Each row below holds a small network's activations on one input, seen along a few directions.
In each table, some parts of the input vary, and every possible input appears once, in random order.
A made-up example of a description, with smaller parts first: values(3) and (point or line(9) or (line(4) and ring(5))).
Shared parts are said once, and a part with two or three values counts as separate values.

Other details of the inputs shift rows strongly along three fixed directions, in all tables alike. That doesn't count.

A family of inputs:
row 1: [-38  53  21 -35  -9 -47  13 -67 -13  -1  24]
row 2: [  8 -43   3  24  -9  -5  13  41  19  40   9]
row 3: [  0  38  -4   9   2  34 -20  22 -11 -43 -60]
row 4: [ 31  -4 -28  45   8  24 -29 -16   1  37 -19]
row 5: [-23   8  23 -11  -6 -20  10  -9   2   1  19]
row 6: [-16  27   0 -24 -10 -42   8 -66  -4  19  33]
row 7: [  1   1   7 -13   6   9   5  21  -6 -35 -12]
row 8: [-24   0  30 -10  -7  -2  11  39  12  -7   7]
row 9: [-25  11  22 -33 -10 -19  21   4  -4 -22  21]
row 10: [ 16 -17 -10  35  -4 -11  -8 -10  13  51   7]
row 11: [ 10  46 -23  -3  13  28 -26 -25 -26 -49 -56]
row 12: [  2  51 -14  11  -8  38 -21  18 -21 -54 -78]
row 13: [-20   3  33  -7  -9  -7  11  34  11  -4   9]
row 14: [ -6   0   4 -19   6  10   6  23  -4 -37 -13]
row 15: [ 12 -24  -9  27  -2  21  -8  24  11  29   5]
row 16: [ 12 -44  -7   1   3   8   8  29  11   7  19]
row 17: [ 35 -49 -28  20  13  -6  -6 -18  14  54  27]
row 18: [-26  30  18 -10 -16 -42   6 -63  -4  24  37]
row 19: [  0 -21   6  17  -9  -4   0  12  17  39  26]
row 20: [-19  -9  22 -26   1   1  18  35   0 -29   6]
row 21: [ 34  -8 -22  39  12  24 -28 -15  -5  10 -23]
row 22: [ 44  -9 -43  31  18   6 -27 -50  -4  31 -11]
row 23: [-12  -9  22 -17   1  -1  17  28   0 -22   9]
row 24: [ 13  60 -33   4   5  10 -32 -75 -29 -21 -38]
row 25: [-16 -16  22 -28   1  -1  21  43   3 -32   9]
row 26: [-24  18  21  -6 -19 -19  12   0   4   9  14]
row 27: [ 12  30 -25  -7  13  17 -21 -25 -16 -31 -40]
row 28: [-17  42   4   4 -20 -33  -3 -53  -2  26   6]
row 29: [ 19 -27 -20   5   5   0  -2  -8   6  21  16]
row 30: [ 29 -19 -32  42   5  31 -20  25   4  17 -43]
row 31: [-12 -15  22 -26   0   1  21  47   3 -36   7]
row 32: [-11 -14  21 -20   1  -3  18  33   2 -24  11]
row 33: [ 45  -9 -55  36  12   9 -31 -62  -5  43  -3]
row 34: [  6  33  -1  11   2  45 -19  42 -13 -56 -69]
row 35: [ -1 -44   8  18  -6  -3  11  48  24  32  15]
row 36: [ -7   4   6 -15  -1  15   4  22  -8 -34  -8]
row 37: [ 28 -41 -26  15  17  11  -7   2   8  22   5]
row 38: [ 13 -53  -3   9   4  16   9  40  12  14  23]
row 39: [-15  27   9 -24  -5 -46  12 -60  -4  13  27]
row 40: [-15  12  13  -2  -3  18   0  29   1 -17 -16]
row 41: [-18   4  13 -20  -7 -14  14  -6  -1  -3  25]
row 42: [-21  24   8 -30  -3 -42  13 -52  -3   9  24]
row 43: [ 14 -51  -1  12   7  -3  11  18  13  32  33]
row 44: [ -2  13   5  -7   3 -12   1 -27  -8  -3   5]
row 45: [-17  -9  20 -21   2   0  17  27   2 -21   9]
Description of these inputs: values(3) and (point or line(5) or line(9)).
Q: Changing only the values(3) part turns row 38 into row 23. The same change can be made to row 41. Which row results?
A: row 43
Q: Changing only the values(3) part turns row 11 into row 32. The same change can be made to row 40. Which row results?
A: row 4
Q: Change only the line(5) part in row 3. List by row number the other rows that result.
A: row 8, row 30, row 35, row 40
Q: Change only the values(3) part in row 7. List by row number the other rows that result.
A: row 9, row 25

A family of inputs:
row 46: [-22   1  25 -21 -17 -17  19  32  10  -6  10]
row 47: [-15  -6  18   2  -7   7   6  28   4  -5  14]
row 48: [ 15   7 -42  -2  -2 -13  -9 -58 -12  21   2]
row 49: [-36  53  20 -16 -21 -30  13 -35 -12 -12  -9]
row 50: [  8   4   7  -3  12  31  -8  23 -12 -42 -16]
row 51: [ -3  13   5   0  -7  31  -1  34  -7 -38 -15]
row 52: [ -6 -31   6  10  -1  -1   6  28  18  39  18]
row 53: [ -4 -20   5   7  -2   5   8  39  14  14   7]
row 54: [-24  -1  32 -14 -16  -2  19  32   3 -10  25]
row 55: [-10  45   8 -12   4  -9 -14 -40 -12 -30 -14]
row 56: [ 21   1 -17  13  11   0 -15 -35  -5   9   1]
row 57: [  0  38  -4 -12   8 -20  -6 -60 -11   5  -5]
row 58: [ -8 -15  10   8  -5  14  -3  34   8   4  -2]
row 59: [-23  27  24 -23 -18   5  12  26  -2 -40  -9]
row 60: [ 12  17 -20  15  15 -16 -17 -61  -6  32   0]
row 61: [-13  22  11   4  -3  32  -8  24  -9 -30 -22]
row 62: [  3 -24   6  -1  -8   2  14  46  14   4   3]
row 63: [-5 -8  6  1 -7 -2  4 27 11  4 -2]
row 64: [-19  37  20 -26   0 -15   1 -25 -13 -32  -2]
row 65: [  5 -29   9   6   3  -8  12  -6   5  23  44]
row 66: [ -2 -16   4   6 -10  -1  16  29   4   1  -1]
row 67: [ -8  51  -6   0  13 -13 -20 -70 -16   2 -21]
row 68: [ -2 -14   6  -1  -1 -34  15 -20   8  20  25]
row 69: [ 25 -17 -25  29   8  26 -18  16   3  20 -20]
row 70: [  9 -26   0  -4   2 -15  14   7   1   1   7]
row 71: [ 26 -13 -31  31  -2  12  -8  -6  -2  20 -21]
row 72: [-27   3   4 -41 -12 -33  23 -12   1   1  33]
row 73: [ -9 -10  11  -8  -9 -11  18  20  12  17  17]
row 74: [ 25 -20 -18  23  18  11 -18  -3   8  16 -18]
row 75: [ 11  18 -14   5  14  10 -17  -6  -8 -27 -36]
row 76: [ 27   6 -26  10  11 -13 -12 -53  -2  29  -4]
row 77: [ 27 -17 -13  28  18  41 -27  11  -3  -6 -15]
row 78: [ -2 -33  11   7   5 -15   4  -3  14  36  36]
row 79: [ 24 -16 -23  29   5  24 -19  17   9  18 -25]
row 80: [  1  23  -2   6  -2  27 -15  21  -7 -33 -35]
row 81: [ -5   9 -17 -25   4  30  -3  20 -12 -43 -26]
row 82: [ 36 -19 -27  21  22  28 -23   2  -1   8 -27]
row 83: [  3 -17   9 -12   6 -17  12   8   9   3  13]
row 84: [  6   7   7   1  12  31 -11  21  -8 -42 -18]
row 85: [ -3 -31   8   7   0 -33  19 -14  12  41  36]
row 86: [-18  27  17 -28  -4 -20  13 -11 -15 -39 -14]
row 87: [ -9 -14  -3 -19  -5  13  10  10  -1 -11  30]
row 88: [-26  15  28 -19 -22 -30  12 -10   4  12  28]
row 89: [ 18 -10 -34   3   0  10 -12 -27  -4  12  11]
row 90: [ -6 -19   1  13 -11 -22  14  -1  11  34  17]
Q: Changing only one part turns row 89 into row 81. The same change can be made to row 55. Which row results?
A: row 60
Q: Changing only one part turns row 61 into row 79. The same change can be made to row 77. Which row results?
A: row 74
Q: What do these inputs look like to the network?
A: line(5) and (point or (values(2) and line(4)))
Q: A walk changes only the line(5) part. It starts at row 47 and steps to row 80. List the rest of the walk in order.
A: row 53, row 63, row 90
